These are the activations of a small neural network, seen along a few directions. Each row is one input.
In each table, some parts of the input vary, and every possible input appears once, in random order.
A made-up example of a description, with smaller parts first: values(3) and (point or line(11) or (line(4) and ring(8))).
Shared parts are said once, and a part with two or three values counts as separate values.
In the rows, zero is written as 128.

Other details of the inputs vary at random and push rows far along two fixed directions, the same in every table; ignore that.

A family of inputs:
R1: [150 149 101 131 139 105 139 192 106 136  94 127 127 126 135  83]
R2: [ 89  79 157 110 130 159 127  27 155 109 201 121 114 159 114 214]
R3: [141 105 116 126 125 132 141 118 176  95 115 155 128 133 175 107]
R4: [126 109 131 138 116 148 143  93 140 115 153 151 127 142 134 145]
R5: [134 152 108 138 136  97 135 170 104 148 125 111 142 127  95 114]
R6: [132 141 134 145 108 100 146 133 106 145 145 117 134 118  87 128]
R7: [148 137 102 124 133 138 133 168 139 116  72 150 124 126 189  72]
R8: [116 110 137 135 128 131 143 114 127 138 150 104 140 145 106 147]
R9: [126 124 114 126 137 140 127 126 140 121 118 143 138 141 152 126]
R10: [167 124 110 130 136 156 121 160 169  98  83 184 125 126 181  83]
R11: [101 144 148 121 129 103 111 127  84 155 163  80 124 111  75 160]
R12: [124 150 154 127 127 100 114 142  99 159 151  98 120 111  48 153]
R13: [153 117 105 142 123 135 149 160 163 111  77 144 146 129 178  68]
R14: [115 155 127 135 129  99 129 150  92 164 130  86 143 122  75 132]
R15: [115 141 163 127 129 127 110 115 101 158 151  92 124 119  58 167]
R16: [131  99 130 138 115 168 140  86 155 106 134 166 132 146 170 135]
R17: [103  98 144 101 134 155 102  62 155  90 158 155 104 132 171 176]
R18: [153 148 104 140 143 115 131 206 109 131  84 134 143 115 152  66]
R19: [125 144 129 128 132 120 120 159 104 137 118 110 132 112 123 115]
R20: [156 148 114 155 104 103 150 172 116 140  99 128 148 111 124  75]
R21: [122 121 126 108 132 133 122 107 139 111 129 143 104 134 158 138]
R22: [119  99 126 110 142 162 110  92 156  85 136 169 113 136 188 147]
R23: [148 153 132 133 126 114 115 168 122 143 103 122 130 108 103 101]
R24: [129 152 116 131 130  91 129 154 113 144 126 113 134 119 100 121]
R25: [124 143 152 134 137 126 117 137  97 163 149  98 129 125  59 157]
R26: [141 127 109 115 130 141 125 137 151 106  92 157 114 128 195  93]
R27: [117 100 137 119 121 140 131  77 162 111 143 129 126 136 145 148]
R28: [118 132 146 146 105 121 142 109  99 153 150 101 139 126  82 148]
R29: [113 139 129 123 127 111 120 115 118 144 142 108 132 124 103 147]
R30: [103  99 141 101 139 169 117  63 142 106 150 146 106 154 165 175]
Each input here is: ring(5) and (point or line(5)).
Q: Changing only the ring(5) part turns R23 into R25. The same change can be made to R27. Which row results?
A: R8
Q: Which other rows does R7 become when the line(5) part takes its other values? List them by row number.
A: R13, R14, R19, R28
Q: Which other rows does R2 become when the line(5) part takes its other values? List them by row number.
A: R1, R4, R5, R22
Q: List by row number the other rows that have the ring(5) part in common with R24.
A: R3, R6, R12, R17, R21

A family of inputs:
R31: [149 149 119 134 102 108 138 146 116 135 112 132 121 108 129  91]
R32: [103 132 164 135 119 111 123  99 111 173 182  58 141 126  20 185]
R33: [125 124 133 123 121 150 105 107 151 100 120 173 118 120 169 140]
R34: [133 106 143  99 156 185  92 104 162  88 105 175 106 130 182 144]
R35: [123  87 105 125 126 154 158  83 167  94 130 161 130 173 178 141]
R36: [109 164 112 129 141  65 127 181  58 168 151  70 142 110  76 129]
R37: [134 138  97 141 129 100 156 171 134 140  79 104 150 137 141  76]
R38: [123 158 148 161 107  96 145 169  80 183 128  69 156 107  51 117]
R39: [133 163 104 123 156  98 117 226  69 156 107  92 132 120 130  80]
R40: [164 142 103 163 107 127 168 161 122 136 104 149 154 134 133  73]
R41: [115 114 121 106 133 116 137  97 149 109 131 128 105 140 162 144]
R42: [132 125 126 108 135 175  97 104 132 113 108 161 102 131 175 134]
R43: [161 121 122 144 121 137 138 160 164 119  74 144 155 119 163  72]
R44: [154 163 100 139 116 107 122 170 114 134  90 150 135 109 141  81]
R45: [ 81 133 136 100 145  99 117  85 107 148 176  97 118 138  90 197]
R46: [134 116 125 112 137 153  97  96 189  85 126 178 118 126 165 141]
R47: [148 153 123 121 156 134 105 181 124 133 100 126 119 112 106 106]
R48: [109 110 160 151 111 145 150  77 113 143 184 124 134 144  82 181]
R49: [140 146 100 104 162 129 119 188 132 127  73 143 116 138 184  79]
R50: [102 125 158 130 103 140 130  60 117 153 166  97 137 132  87 174]
R51: [143  95 141 146 124 151 145 100 154 118 144 157 139 148 133 140]
R52: [ 87  90 133 120 129 148 131  61 139 109 160 108 133 145 154 163]
R53: [123 110 142 107 141 191  93 103 150  94 109 177 100 131 193 147]
R54: [ 89  97 131 132 127 131 155  78  98 129 194  98 136 156  94 184]
R55: [156 155 119 136 136 102 115 187 127 128  90 144 140 103 123  88]
R56: [173 140 107 169 123 106 157 198 134 149 112 128 154 132  94  76]
R57: [128 102 143 118 107 159 123  85 168  86 127 177 104 123 189 131]
R58: [105 134 178 122 118  91 120 104  87 162 186  72 115 111  23 184]
R59: [122 107 148 110 121 141 112  77 167 106 161 139 103 127 118 161]
R60: [138 142 100 133 131  89 147 182 106 121 110 110 129 113 155  80]
Q: Changing only one part turns R57 into R48. The same change can be made to R41. Which row results?
A: R35
Q: What do these inputs look like to the network?
A: line(5) and (values(2) or line(4))
Q: A walk changes only the line(5) part. It starts at R47 and steps to R46. List the rest of the walk in order.
A: R59, R32, R56
Q: List by row number the other rows that have the line(5) part in common with R55.
A: R33, R36, R44, R45, R46
Q: Which other rows does R37 become when the values(2) part takes its other values? List them by row number.
A: R52
